Each row below holds a small network's activations on one record, seen along a few directions.
Here are examples, each followed by its value of one field, N.
The largest differences between rows may come from other fields.
In the rows, zero is written as 500.
Random noise pushes rows far along 13 fixed directions. That doesn't count. These rows show it; they differ only by the noise:
[510 641 637 388 508 406 668 518 694 416 431 509 438 388 376 476 599 564
 600 468 605 437 491 644 423]
[445 515 366 447 295 231 504 323 680 353 741 567 325 653 198 484 448 406
 647 261 410 343 526 506 477]
[442 618 502 179 386 475 642 504 383 804 437 427 787 556 510 454 472 479
 384 527 156 254 228 521 388]
[595 585 411 571 419 758 440 453 283 720 813 188 749 563 645 437 582 423
 322 555 422 411 517 337 515]
[670 529 554 458 446 741 460 444 538 522 519 333 364 520 734 602 141 456
 600 801 662 540 661 619 435]
[493 497 367 851 817 699 640 371 167 681 562 698 377 350 308 592 465 596
 307 563 332 688 825 549 336]
[509 503 765 336 380  69 259 753 611 273 158 497 623 696 486 298 570 506
 725 491 499 553 329 457 541]
[500 128 496 412 579 569 508 470 934 422 251 369 452 377 797 515 382 322
 397 545 647 550 598 409 571]
[728 399 489 569 510 476 436 696 436 525 501 581 649 318 588 627 688 506
 383 356 541 539 610 807 531]
[585 528 324 393 248 402 665 346 366 551 406 548 430 587 168 510 209 483
 418 429 443 392 556 435 297]
[529 412 317 312 587 451 677 452 853 642 553 519 533 472 411 669 399 385
 446 397 445 215 689 532 527]
[563 428 368 626 637 602 542 478 444 462 834 394 600 585 525 495 604 480
 538 294 381 557 566 755 540]
[652 514 471 696 706 405 267 635 633 513 636 483 629 449 638 460 618 434
 754 594 552 437 854 788 482]
[471 631 591 609 645 582 392 476 705 449 710 630 238 481 507 489 574 554
 525 586 710 469 551 457 487]
[511 469 401 403 347 464 381 428 448 563 402 682 394 639 495 354 238 486
 415 565 509 391 306 471 259]

[525 723 730 442 273 619 403 498 150 471 582 308 471 749 586 542 327 566
 615 712 400 684 325 464 561]
n14
[448 443 546 429 597 277 498 638 674 520 374 604 564 455 446 697 553 458
 544 461 360 427 636 527 633]
n12
[452 344 406 729 567 566 194 404 468 502 710 629 413 560 690 365 486 426
 530 538 394 567 539 592 423]
n13
[352 509 483 580 683 595 722 436 441 592 460 637 425 261 461 541 569 567
 358 488 424 538 440 554 447]
n10
[559 574 361 589 367 466 485 402 254 434 653 490 370 699 341 565 165 489
 678 524 450 552 616 552 477]
n10
[466 564 291 417 846 653 717 516 545 744 403 318 847 655 476 204 479 520
 460 580 492 274 492 315 323]
n4
[490 394 387 576 556 663 596 419 562 530 284 359 661 370 672 129 588 478
 374 545 720 476 387 478 243]
n14
[473 554 481 584 472 280 239 570 384 514 529 611 598 567 536 356 496 475
 755 582 344 460 518 697 415]
n7
[526 684 589 664 486 466 335 572 402 430 648 511 473 515 468 462 608 540
 635 589 602 518 534 422 520]
n3
[494 496 622 397 419 458 406 530 578 512 508 553 469 466 622 577 545 489
 494 501 442 498 422 555 567]
n1
[459 510 450 544 470 527 607 452 464 393 578 271 561 551 486 400 532 478
 591 436 499 519 487 468 516]
n11
[436 672 529 567 545 501 421 481 558 501 554 561 403 545 468 361 545 534
 557 623 670 409 459 400 410]
n14
[458 691 460 380 722 909 838 405 453 701 438 439 594 482 563 174 508 697
 296 587 676 383 171 513 159]
n1
[472 408 764 455 592 538 736 581 684 303 395 202 604 377 522 644 754 487
 523 360 488 732 589 488 797]
n8
[325 361 378 369 444 499 884 360 491 523 402 268 605 457 335 641 451 385
 350 318 281 504 490 232 638]
n2
[593 659 515 275 135 334 396 585 482 544 502 415 710 579 512 401 507 444
 608 478 528 253 295 581 449]
n9
[381 533 571 653 705 611 365 534 630 656 521 499 617 231 783 316 814 455
 479 679 540 443 485 543 433]
n9
[296 826 833 494 298 293 239 515 383 537 526 757 266 466 439 472 667 603
 569 717 428 451 232 307 495]
n6
[211 642 537 509 608 412 506 478 476 596 461 511 617 532 460 212 712 531
 499 551 322 387 242 327 375]
n12
[550 498 391 448 658 523 633 637 596 683 376 452 803 390 511 392 676 496
 370 445 581 264 540 486 451]
n15
[298 481 396 517 680 566 750 284 564 394 587 609 274 506 394 408 334 566
 697 449 439 543 404 783 327]
n7
[476 443 501 459 500 273 419 624 738 380 390 839 263 443 333 719 487 511
 455 390 699 435 535 318 654]
n3
[437 575 453 348 605 394 762 416 504 556 263 806 361 481 263 498 249 615
 630 534 357 406 445 784 195]
n4
[494 435 390 830 386 485 256 283 601 303 848 562 146 428 546 589 435 378
 716 539 592 584 818 638 496]
n12
[388 325 504 700 224 562 227 257 465 358 606 389 260 549 626 431 420 313
 433 584 517 691 526 143 582]
n8
[260 272 512 465 482 487 807 306 435 507 256 120 707 412 469 448 514 339
 468 445  66 718 536 321 587]
n9
[541 385 407 581 640 447 495 580 637 302 298 426 559 636 419 225 481 501
 540 457 798 548 514 262 433]
n3
[492 536 467 532 383 384 576 414 722 514 465 362 547 274 427 512 617 378
 541 522 606 364 727 380 517]
n5
[295 715 529 697 532 631 587 127 495 646 573 418 274 350 402 409 362 427
 659 886 394 458 792 348 267]
n8
[533 633 486 419 241 714 429 494 247 589 750 346 568 674 599 473 504 534
 313 497 506 434 204 293 543]
n11
[401 624 692 550 516 468 400 593 193 453 447 558 489 661 435 445 579 635
 482 534 370 698 295 285 568]
n4
[428 485 802 313 493 405 456 671 547 387 200 399 619 537 662 394 526 541
 606 630 481 624 256 490 562]
n7
[686 604 491 547 558 592 479 637 415 621 485 521 593 531 361 527 544 592
 325 518 661 452 673 327 487]
n13
[535 617 633 479 504 472 581 611 420 402 498 611 385 524 322 660 528 653
 461 413 582 624 442 461 636]
n10
[517 568 616 549 599 520 446 659 507 285 599 489 528 697 459 304 749 650
 540 313 697 603 287 482 585]
n15
[359 522 445 312 608 488 668 398 656 369 541 274 573 864 462 199 362 497
 739 403 442 434 268 494 430]
n1
[684 466 430 320 430 636 626 527 640 603 471 617 412 416 557 700 307 529
 385 510 713 319 485 685 436]
n6
[525 535 345 647 404 462  97 474 258 703 720 668 583 632 612 328 467 435
 508 624 331 367 508 536 341]
n13
[345 352 344 636 354 302 397 280 595 441 282 567 333 476 350 288 382 369
 464 576 515 463 642  79 339]
n11
[472 509 551 548 619 505 389 534 556 452 433 576 430 571 579 339 463 542
 651 612 560 542 462 604 404]
n15
[379 595 505 716 715 540 451 438 474 463 751 488 409 577 458 512 535 529
 681 572 459 583 625 493 568]
n5
[409 450 482 526 463 381 337 550 476 400 460 714 333 559 527 535 377 502
 556 511 566 506 342 489 512]
n2
[408 393 622 684 607 484 422 532 430 508 460 742 295 368 441 730 651 546
 268 479 407 717 606 275 706]
n6
[500 468 375 481 638 741 520 447 746 486 650 378 415 602 675 530 296 448
 549 604 754 402 542 404 542]
n2
[404 452 476 275 467 622 590 364 563 642 283 483 441 647 597 483  58 454
 457 743 417 429 346 361 363]
n5

Which value of N does each new row have?
[579 467 235 351 677 500 756 495 601 757 612 575 680 477 353 713 444 486
 443 323 333 222 687 716 489]
n1
[627 498 562 525 505 551 363 627 173 570 209 498 484 720 543 576 105 550
 505 801 507 671 610 330 505]
n6
[465 544 593 435 434 481 524 478 381 547 471 554 418 542 392 688 413 524
 477 540 297 554 536 437 607]
n15
[501 533 583 664 590 522 445 542 431 313 481 425 443 416 659 421 479 534
 819 643 650 671 525 750 451]
n3
[379 819 562 374 547 287 513 511 587 599 837 628 487 681 206 627 581 544
 680 466 238 253 492 460 617]
n10
[424 346 326 532 760 476 343 551 864 376 672 776 287 730 496 481 434 490
 535 342 751 362 440 479 578]
n8
[622 356 412 459 408 531 479 670 382 340 628 526 580 619 585 609 513 524
 433 200 595 556 249 713 621]
n2
[472 327 430 447 699 570 546 589 530 629 344 591 634 538 587 537 512 507
 271 454 431 509 433 445 548]
n14
[469 596 529 481 278 580 427 377 140 477 652 236 504 737 573 497 205 468
 693 662 283 613 359 498 530]
n10
[351 273 568 644 585 548 442 454 394 450 397 417 452 481 606 559 491 419
 443 557 321 790 549 356 648]
n8
[302 305 510 419 458 404 555 383 698 430 342 502 395 456 526 546 451 395
 454 485 369 553 476 354 558]
n12
[642 495 426 564 286 523 482 449 400 404 553 612 372 453 417 470 534 545
 381 377 684 511 425 582 412]
n6
[362 466 522 357 628 540 543 449 645 694 525 401 565 571 603 644 376 395
 564 647 198 399 612 406 647]
n15
[288 432 389 317 684 355 601 490 590 639 485 633 588 672 415 508 402 480
 540 406 118 380 330 523 532]
n10
[616 445 399 541 272 481 244 469 508 424 490 576 442 644 609 199 393 470
 503 528 749 400 309 489 279]
n6
